These are the activations of a small network on made-up records, seen along a few directions, one row for each record.
Each row is followed by the record's values for the fields Pinug, Subu, Buf, Rabez, Sos.
A field that a record lacks is left out.
The largest differences between rows may come from other fields.
In the rows, 500 means zero.
Random noise pushes rows far along 2 fixed directions. That doesn't count. These rows show it; they differ only by the noise:
[798 479 707 546 612 604 434 440 571 517 648 666 804 435 588 463 415 434
 316 398 453 444]
[640 459 678 584 581 554 520 471 635 454 649 580 757 447 600 421 476 515
 414 403 454 445]
[337 490 509 743 469 520 583 436 718 457 493 396 555 523 610 405 662 617
 616 476 550 548]
[541 482 601 652 534 555 521 441 654 478 568 516 670 482 600 428 550 538
 483 439 504 498]

[644 486 582 333 555 477 493 550 391 466 627 587 566 466 463 502 389 465
 423 466 418 443] | <Subu:e1 Buf:b2 Rabez:g2 Sos:s1>
[376 445 524 495 529 462 628 595 577 385 548 409 467 475 501 510 526 587
 570 502 468 444] | <Pinug:n2 Subu:e1 Buf:b2 Rabez:g1 Sos:s1>
[477 386 630 248 568 302 646 698 401 328 730 509 576 412 400 451 326 531
 500 431 352 374] | <Subu:e1 Buf:b2 Rabez:g2 Sos:s2>
[591 564 313 603 449 594 353 406 368 633 262 479 327 565 447 653 581 398
 465 634 661 629] | <Pinug:n2 Subu:e1 Buf:b2 Rabez:g1 Sos:s1>
[525 497 608 537 530 521 518 485 632 500 594 522 638 471 595 448 483 525
 505 427 440 475] | <Pinug:n1 Subu:e2 Sos:s1>
[450 504 503 472 483 454 548 494 493 475 502 442 465 474 475 485 478 553
 565 486 483 482] | <Pinug:n1 Subu:e1 Buf:b2 Rabez:g2 Sos:s1>
[379 497 504 476 497 360 587 512 519 470 562 461 482 479 437 420 458 563
 637 458 483 487] | <Subu:e1 Buf:b2 Rabez:g2 Sos:s2>
[400 555 417 484 444 428 535 510 493 530 507 423 417 502 476 493 507 533
 656 490 533 550] | <Pinug:n2 Subu:e1 Buf:b2 Rabez:g2 Sos:s1>
[321 508 408 505 427 426 514 535 431 496 417 402 340 547 453 496 557 509
 603 545 578 602] | <Pinug:n2 Subu:e2 Sos:s2>
[414 478 446 473 503 459 573 567 534 434 546 453 450 493 490 493 523 558
 548 518 462 445] | <Pinug:n2 Subu:e1 Buf:b2 Rabez:g2 Sos:s1>
[436 568 423 609 447 525 427 418 523 602 403 448 408 521 500 506 578 478
 582 526 585 593] | <Pinug:n2 Subu:e2 Sos:s2>
[440 635 533 667 477 541 469 373 666 635 442 455 530 491 564 444 551 518
 630 451 553 571] | <Pinug:n1 Subu:e2 Sos:s2>
[457 572 513 612 508 513 509 389 666 563 476 481 550 520 567 407 581 521
 577 449 541 553] | <Subu:e1 Buf:b1 Rabez:g1 Sos:s2>
[592 523 481 362 516 494 438 512 386 526 504 562 471 491 419 521 416 443
 463 490 496 503] | <Subu:e1 Buf:b2 Rabez:g2 Sos:s2>
[845 484 728 475 606 590 427 469 530 527 701 696 826 421 604 474 357 400
 268 380 411 421] | <Pinug:n2 Subu:e2 Sos:s1>
[277 535 321 518 396 441 519 486 477 550 407 360 287 552 461 533 592 538
 684 551 557 590] | <Subu:e1 Buf:b2 Rabez:g2 Sos:s1>
[541 449 499 533 531 573 491 511 520 438 470 494 511 531 561 542 573 483
 379 538 502 486] | <Pinug:n2 Subu:e1 Buf:b1 Rabez:g1 Sos:s1>
[358 426 598 423 533 375 638 617 554 364 688 466 552 468 484 379 463 579
 580 438 418 451] | <Sos:s2>
[645 580 521 476 490 520 387 415 437 637 473 574 530 484 491 521 416 428
 446 461 501 497] | <Pinug:n1 Subu:e1 Buf:b2 Rabez:g2 Sos:s2>
[565 492 489 269 516 397 456 590 277 537 548 559 421 458 335 559 322 409
 502 501 472 501] | <Subu:e1 Buf:b2 Rabez:g2 Sos:s2>
[627 498 451 382 500 528 439 490 370 568 467 573 479 488 440 573 426 420
 446 517 511 513] | <Subu:e1 Buf:b2 Rabez:g1 Sos:s1>
[319 430 520 582 486 428 614 580 595 367 563 380 514 494 538 442 589 605
 567 487 477 472] | <Pinug:n2 Subu:e1 Buf:b1 Rabez:g2 Sos:s2>
[237 526 472 535 453 359 625 545 570 462 525 387 408 510 490 409 541 602
 741 501 517 560] | <Subu:e2 Sos:s1>
[485 598 281 720 388 640 352 330 464 677 186 405 306 615 529 619 659 453
 490 632 666 636] | <Pinug:n2 Subu:e1 Buf:b2 Rabez:g1 Sos:s1>
[461 411 573 357 536 416 566 626 448 384 651 524 536 473 459 455 444 526
 501 469 426 465] | <Sos:s2>
[310 510 589 493 534 403 639 549 671 425 638 448 564 455 516 347 503 610
 677 406 458 480] | <Sos:s2>
[507 455 600 506 544 457 531 528 520 445 592 499 574 483 511 452 454 482
 491 464 477 503] | <Pinug:n2 Subu:e2 Sos:s1>
[383 596 528 573 509 490 497 427 620 578 466 457 480 518 499 417 525 486
 639 441 547 571] | <Sos:s2>
[650 716 323 553 455 567 271 283 388 845 284 555 362 555 428 612 503 314
 553 542 671 703] | <Subu:e1 Buf:b2 Rabez:g1 Sos:s2>
[558 485 413 413 485 502 477 521 396 536 450 558 439 503 438 561 452 462
 445 547 497 466] | <Subu:e1 Buf:b2 Rabez:g1 Sos:s1>
[441 562 433 562 420 470 517 453 486 603 427 473 417 495 481 518 516 534
 643 530 555 544] | <Pinug:n1 Subu:e1 Buf:b2 Rabez:g1 Sos:s1>
[219 499 421 467 446 303 608 544 525 487 514 394 379 488 416 420 519 572
 773 484 529 578] | <Subu:e1 Buf:b1 Rabez:g2 Sos:s2>
[385 488 481 640 481 571 570 478 666 459 434 389 528 539 596 472 641 571
 538 516 535 520] | <Pinug:n2 Subu:e1 Buf:b1 Rabez:g1 Sos:s2>
[629 455 601 477 540 540 466 491 454 483 540 559 578 487 509 514 429 459
 385 503 467 482] | <Pinug:n1 Subu:e2 Sos:s1>
[315 493 359 502 450 454 526 544 473 475 400 406 319 543 454 528 602 526
 589 583 565 569] | <Pinug:n2 Subu:e2 Sos:s2>
[760 551 535 420 540 498 409 450 363 619 527 646 573 441 440 544 326 385
 406 491 503 479] | <Pinug:n1 Subu:e1 Buf:b2 Rabez:g1 Sos:s1>
[342 550 401 652 441 523 525 400 640 572 378 400 458 552 544 442 634 530
 621 509 588 591] | <Subu:e1 Buf:b1 Rabez:g1 Sos:s2>
[561 597 535 575 512 565 370 360 534 646 441 540 521 533 533 473 508 405
 487 461 552 594] | <Subu:e2 Sos:s2>
[495 490 467 539 475 540 440 418 485 551 433 470 458 517 510 536 534 468
 488 523 524 553] | <Pinug:n1 Subu:e1 Buf:b1 Rabez:g2 Sos:s1>
[636 540 543 590 509 585 406 385 528 606 481 565 596 514 571 511 512 422
 415 483 521 559] | <Pinug:n1 Subu:e2 Sos:s1>
[444 546 374 626 417 507 430 469 423 563 338 456 338 559 462 585 561 479
 548 603 605 599] | <Pinug:n2 Subu:e2 Sos:s1>
[443 590 308 728 397 624 363 351 526 659 246 465 357 600 539 573 681 464
 534 593 664 652] | <Pinug:n2 Subu:e2 Sos:s2>
[503 543 512 617 483 564 463 373 629 590 481 465 573 513 599 470 559 482
 517 453 517 548] | <Pinug:n1 Subu:e1 Buf:b1 Rabez:g2 Sos:s1>
[376 468 440 571 448 514 516 481 505 455 437 431 413 551 536 503 618 559
 524 565 529 559] | <Subu:e2 Sos:s1>
[192 375 478 549 460 356 814 662 672 224 608 311 500 478 534 415 610 764
 691 481 427 377] | <Pinug:n2 Subu:e1 Buf:b2 Rabez:g1 Sos:s1>
[669 370 699 362 577 518 539 618 427 321 660 592 665 450 535 505 386 513
 268 461 363 339] | <Pinug:n2 Subu:e1 Buf:b1 Rabez:g2 Sos:s1>
[460 512 501 636 508 532 497 446 613 520 480 443 540 528 568 478 571 490
 508 498 538 556] | <Pinug:n2 Subu:e2 Sos:s1>

Which values does each new row have?
[678 581 639 453 577 511 434 472 525 600 610 628 669 419 515 445 360 418
 476 405 486 499] | <Pinug:n2 Subu:e2 Sos:s2>
[398 510 612 463 555 431 591 542 624 446 631 498 586 451 506 380 466 564
 609 404 455 476] | <Sos:s2>
[531 470 474 461 488 466 530 519 437 455 526 498 508 511 480 519 474 515
 461 507 476 468] | <Subu:e1 Buf:b2 Rabez:g2 Sos:s1>
[471 463 625 486 526 460 598 555 590 406 634 490 625 468 581 414 465 553
 490 448 418 443] | <Pinug:n1 Subu:e2 Sos:s1>
[369 512 558 523 514 463 569 502 642 455 558 452 539 496 562 398 553 569
 584 450 456 488] | <Subu:e2 Sos:s2>
[635 508 567 617 533 635 475 449 600 499 491 544 629 509 608 535 531 492
 362 495 501 475] | <Pinug:n2 Subu:e2 Sos:s1>
[299 519 562 497 516 426 608 548 635 447 573 429 497 485 499 398 521 573
 675 420 480 504] | <Sos:s2>
[659 450 443 618 509 651 389 396 441 528 327 532 489 581 532 624 596 420
 288 594 577 541] | <Pinug:n2 Subu:e1 Buf:b1 Rabez:g1 Sos:s1>
[264 520 481 574 432 364 617 527 565 471 500 387 425 494 483 405 522 609
 729 511 532 551] | <Pinug:n1 Subu:e2 Sos:s1>
[420 386 502 561 494 514 574 518 554 374 510 412 515 524 582 494 604 567
 456 527 474 479] | <Pinug:n2 Subu:e1 Buf:b1 Rabez:g1 Sos:s1>
[771 462 555 396 552 582 421 533 337 498 498 609 551 464 469 625 392 405
 301 537 473 431] | <Pinug:n2 Subu:e1 Buf:b2 Rabez:g1 Sos:s1>
[652 562 475 375 526 509 403 479 368 584 472 600 449 498 416 564 398 413
 455 503 499 505] | <Subu:e1 Buf:b2 Rabez:g2 Sos:s1>
[618 472 689 500 590 539 535 527 613 438 661 564 750 441 600 437 424 495
 368 408 416 412] | <Pinug:n2 Subu:e2 Sos:s2>
[409 546 481 490 495 461 490 485 511 546 498 479 464 515 466 455 521 477
 605 476 540 588] | <Sos:s2>
[739 543 617 510 538 568 400 452 478 582 582 649 661 458 556 509 393 428
 348 459 460 477] | <Pinug:n1 Subu:e2 Sos:s1>
[606 613 406 714 463 675 348 321 550 683 310 497 480 571 581 593 615 411
 452 567 629 642] | <Pinug:n2 Subu:e2 Sos:s1>
[765 405 697 427 626 571 474 528 545 401 633 660 772 442 548 471 385 461
 262 386 398 332] | <Pinug:n2 Subu:e1 Buf:b1 Rabez:g1 Sos:s2>
[335 480 577 415 537 376 625 607 548 394 624 470 503 466 467 409 476 578
 623 449 437 466] | <Sos:s2>
[523 488 607 484 537 474 589 534 622 445 635 552 675 447 545 404 442 553
 506 412 444 424] | <Subu:e2 Sos:s2>
[601 485 497 518 540 625 456 468 506 473 402 532 514 525 512 549 534 480
 356 539 537 478] | <Pinug:n2 Subu:e1 Buf:b1 Rabez:g1 Sos:s2>
[536 562 377 561 446 565 383 403 405 594 329 476 368 563 464 573 543 448
 477 571 597 585] | <Pinug:n2 Subu:e1 Buf:b2 Rabez:g2 Sos:s1>
[643 435 475 368 512 530 453 548 347 434 527 588 493 527 478 575 445 456
 297 537 430 419] | <Subu:e1 Buf:b2 Rabez:g2 Sos:s1>
[654 552 544 508 541 609 381 412 485 608 493 599 532 510 513 532 481 407
 418 490 515 541] | <Sos:s1>
